These are the activations of a small neural network, seen along a few directions. Each row is one input.
Each table varies a few parts of the input and shows all the possible inputs, shuffled.
A made-up example of a description, with smaller parts first: one of 8 places around a ring, together with either a single point or one of 9 places along a line or (one of 2 separate values, together with one of 6 places along a line).
Shared parts are said once, and a part with two or three values counts as separate values.
In the rows, 128 means zero.

Other details of the inputs shift rows strongly along two fixed directions, in all tables alike. That doesn't count.

A family of inputs:
r1: [ 69  71  68 122  78 124 155 107 211 195 129]
r2: [191  77  94 133 162  69 146 149 103  94  49]
r3: [ 84 185 126 112  96 174  47  42 146 110 157]
r4: [179 109  78 142 155  58 175 182 136  93  70]
r5: [108 211 126 145  84 186  69 114 166 149 203]
r6: [190  68  91 110 186 113 157 158 122 109  56]
r7: [ 81  47 120 136  67 134 151 109 141 237 162]
r8: [178 252 149 152 152 132 113 191  85  48 136]
r9: [130  86 159 135 161  90 207 175  78 139 101]
r10: [136  50  93 167  44  95 120 109 120 217 166]
r11: [157 112 105 139 158  27 193 150 147  74  84]
r12: [120  44 109 149  76 122 128 108 147 237 169]
r13: [159 195 206 109 185 164  94 132  60  41 116]
r14: [ 86 169 161 134  81 197  53  54 101 132 163]
r15: [142 100 126 137 175  79 199 208 132 126 115]
r16: [115  52 119 164  48  64 137  78 130 198 180]
r17: [155 115 131 150 148  27 207 174 121  99 119]
r18: [ 69  78  92 132  68  87 167 112 178 206 182]
r19: [138 182 136 143  79 213  54 104 113 160 202]
r20: [124  30 115 152  59  71 110  46 125 181 148]
r21: [136 243 184 118 173 146 137 184 109  42 151]
r22: [141 225 207 105 182 187 124 183  65  85 127]
r23: [ 96 181 172 133  74 183  68  88 118 140 213]
r24: [143  98 100 126 186  79 185 184 158 101  80]
r25: [ 71  76  66 121  80  88 153  89 204 180 146]
r26: [ 82 204 117 119  82 172  70  83 189 101 181]
r27: [146 160 131 131  89 219  27  71 108 143 170]
r28: [109 208 100 134  95 187  54  90 192 125 168]
r29: [101  31  77 129  93 116 103  76 178 183 123]
r30: [178 100  76 118 179 102 185 190 155 109  77]
r31: [124 109 133 103 168 101 216 214 136 143 101]
r32: [122 109 133 121 168  97 222 206 131 137 100]
r33: [163  52 149 128 186  97 155 154  84 126  80]
r34: [146  65 154 112 180  80 176 135  77 124  83]
r35: [ 77 183 127 124  86 191  53  50 143 108 142]
r36: [ 91  25 116 106  79 145 120  86 141 225 130]
r37: [103 180 160 150  85 190  53  98 116 152 207]
r38: [ 72 212 113 103  88 203  73 101 191 130 161]
r39: [135  75 122 103 186 109 179 150 125 113  45]
r40: [138 217 168  84 197 188  97 146 103  46  76]
r41: [174  72 110 115 194  97 155 149 130 113  52]
r42: [140 230 205 122 182 147 126 156  55  66 144]
r43: [146 203 201 112 191 190 102 141  56  63  95]
r44: [ 63 217 137 143  68 179  96 105 150 133 198]
r45: [ 94  32  88 112  81 108 118  66 180 171 129]
r46: [185 200 189 125 198 178  78 138  63  64 103]
r47: [169  80 120 131 165  39 164 118 114  75  63]
r48: [178 243 147 129 178 176 123 200 104  62 142]
r49: [199  63 127 144 155  75 146 152  62 118  70]
r50: [ 64  74  67 133  70 105 159  96 201 180 132]
Description of these inputs: one of 5 places around a ring, together with either one of 2 separate values or one of 8 places along a line.
Question: Changing only the place on the ring of 5 turns r5 into r46. The same change can be made to r8. Which row results?
Answer: r49
Question: Changing only the place on the ring of 5 turns r23 into r26. The same change can be made to r10. Which row results?
Answer: r4
Question: Change only the choice among 2 separate values in r20. List by row number the other rows that result.
Answer: r49

A family of inputs:
r51: [141 162 144 108 111 147  78  92 111 114 147]
r52: [ 95 179 162 128 128 155 118 122 143 128 166]
r53: [157  54 123 126 135  93 166 144 106 169 125]
r54: [128 173 151 147 113 161  93 111  86 127 148]
r55: [110 166 173 146 131 160  92 106  95 128 151]
r56: [117 161 182 134 133 159  93 104 103 124 159]
r57: [109 186 141 140 126 174 106 138 142 144 162]
r58: [ 91  94 102 119  71 123 135 102 169 192 186]
r59: [145  63 110 131 153 122 130 134 126 144  86]
r60: [113  73 117 120 125  78 198 146 142 161 128]
r61: [120  70 130 117 153  91 190 163 151 166 131]
r62: [141 163 143 132 106 177  85 129  95 113 140]
r63: [142 108 113  97 146  86 175 154 141 125 106]
r64: [111 173 136 107  99 164 109 133 140 105 165]
r65: [141 153 146 121  99 175  82 119 105 116 156]
r66: [125 198 113 122 107 160  98 124 142 122 140]
r67: [ 87 184 152 140 123 157 114 122 136 134 159]
r68: [111  55  96 127  82 150  79  73 167 187 148]
r69: [ 92  77 115 145  64 122 113  75 123 197 164]
r70: [128  80  98 111 152 116 156 152 169 138 103]
r71: [132 112 101 125 134  90 176 155 136 138  86]
r72: [115 149 153 121 129 167  68  85 125  99 131]
r73: [116 162 154 133 100 163  90 111  90 103 139]
r74: [168 164 130 102 177 109 165 180 120  87  93]
r75: [142  74 127 137 121 111 158 152  94 137  95]
r76: [138  81 108 119 137  91 192 167 140 163 128]
r77: [167  82 109 134 157 106 145 130 113 131  85]
r78: [172  86 121 112 144  96 148 140 108 137  97]
r79: [145 178 150 139 125 167  90 123  86 124 151]
r80: [115  77  92 149  80 129 100  66 145 177 129]
r81: [145  53 132 144 151 106 163 153 109 182 112]
r82: [121  68 100 122  83 125  94  58 154 171 153]
r83: [ 88 174 125 126 128 163  94 109 153 102 126]
r84: [181 154 135 147 179  85 152 186 126  67 121]
r85: [137 169 134 114 167  99 168 163 110  83  82]
r86: [122 109 114 137 135  98 186 163 125 151 113]
r87: [138  76 116 135 142  92 147 106 114 129  88]
r88: [134 150 147 105 200 119 159 168 130  61  78]
r89: [ 95  75 124 159  80 141 107  89 134 211 159]
r90: [119  36 113 131 142  95 147 116 128 150  81]
r91: [ 98  89  89 120  53 144 125 117 176 184 172]
r92: [151  74 140 117 144  94 160 140  97 146 129]
r93: [169 154 143 139 179  78 150 176 125  60 127]
r94: [110 178 114 126 130 181  84 124 159 113 132]
r95: [158 157 149 147 174  74 155 169 122  56 117]
r96: [132 101 105 131 134 104 181 167 133 162 123]
r97: [132 169 150 126 176 105 181 176  96  90 105]
r98: [130 145 125 126 184 129 152 170 132  87  73]
r99: [151  73  88 164 128  63 165 162 157 145 124]
r100: [146 155 136 160 164  75 151 165 120  70 113]
r101: [110 194 135 132 106 169 114 146 123  99 136]
r102: [130 165 151 116 107 143  84  86 109 110 137]
r103: [ 87  96  69 143  68 129 119  78 185 184 141]
r104: [136 181 139 134 110 156  79 101  99 114 123]
r105: [138 161 161 112 114 166  86 121  96  94 153]
r106: [117 101  98 128 142  90 171 127 149 126  93]
r107: [132 160 146 125 124 149  82  74 117  96 134]
r108: [163  46 101 124 140  93 151 117 132 153 100]
r109: [107 182 148 113 108 156 121 135 130  91 148]
r110: [ 94 184 135 127  95 161 113 128 129 104 146]
r111: [128 167 168 128 122 147 101 105  90 111 156]
r112: [132 162 157 139 186 124 173 187 111 110 101]
r113: [110  63 122 141  80 144 102  89 147 217 179]
r114: [124 183 123 110 133 151 102 106 152  94 147]
r115: [120  68  95 117 135  78 183 123 164 140 102]
r116: [162 161 116 123 187 120 160 168 126  83  83]
r117: [101  59 131 132  83 133 105  83 146 209 181]
r118: [159 110 152 106 192 124 126 145 105  82  88]
r119: [120 158 139 140 131 177  66  99 117 108 117]
r120: [164 167 137 166 177  83 154 185 113  63 101]
r121: [155 140 149 122 162 101 142 138  79  92  80]
r122: [ 94  94 110 132  88 140 129 116 180 206 179]
r123: [131 184 113 118 127 160  99 111 156 106 146]
r124: [108 173 130 105 139 168  90 118 160  96 142]
r125: [119 186 125 126 101 176 107 146 133 113 148]
r126: [148 176 132 128 112 161  75 105 104 122 132]
r127: [134  63 138 119 115 102 157 135 105 133 112]
r128: [ 88 103  95 114  64 112 128  85 177 175 151]
Question: Changing only one part turns r51 into r102. The same change can be made to r58. Which row results?
Answer: r60
Question: Changing only one part turns r80 into r77. The same change can be made to r98. Which row results?
Answer: r94
Question: What do these inputs look like to the network?
Answer: one of 6 places around a ring, together with either a single point or (one of 2 separate values, together with one of 6 places along a line)
Question: Change only the place on the line of 6 in r98. List by row number the other rows that result.
Answer: r71, r86, r101, r103, r112
Question: Change only the choice among 2 separate values in r105. List by row number the other rows that result.
Answer: r64
Question: Change only the choice among 2 separate values in r116. List by row number the other rows that result.
Answer: r77
Question: Which other rows agree with r70 in the place on the ring of 6? List them by row number.
Answer: r53, r65, r68, r74, r76, r78, r84, r91, r108, r113, r122, r123

A family of inputs:
r129: [140  73 106 127 126  63 162 119 125 120  92]
r130: [111 127 113 151  83 135  67  63 152 144 163]
r131: [164 170 190 136 216  99 177 196  70  63 102]
r132: [110  56 127 124 145 104 153 115 139 155 105]
r133: [101 213 166 107 128 177  80  90 110  73 133]
r134: [147 106 109 131  97 138  84  94 139 148 152]
r135: [128 143 138 121 139 172 110 129 106 128 106]
r136: [130 222 164 144 117 189  84 139  87 113 162]
r137: [141  92  74 129 137  79 172 156 176 127  99]
r138: [177  88 110 140 159  97 156 161  99 121  72]
r139: [128 208 138 104 187 157 138 170 141  62 100]
r140: [ 94 130 137 132  79 117 133 104 126 150 165]
r141: [120 104 102 129 134  86 200 182 164 153 129]
r142: [114 128 135 134  74 159  91 105 135 178 199]
r143: [115  60 112 110 101 145 113  97 150 186 142]
Question: What do these inputs look like to the network?
Answer: one of 3 separate values, together with either a single point or one of 4 places along a line
Question: Changing only the choice among 3 separate values turns r139 into r141. The same change can be made to r135. Which row results?
Answer: r136
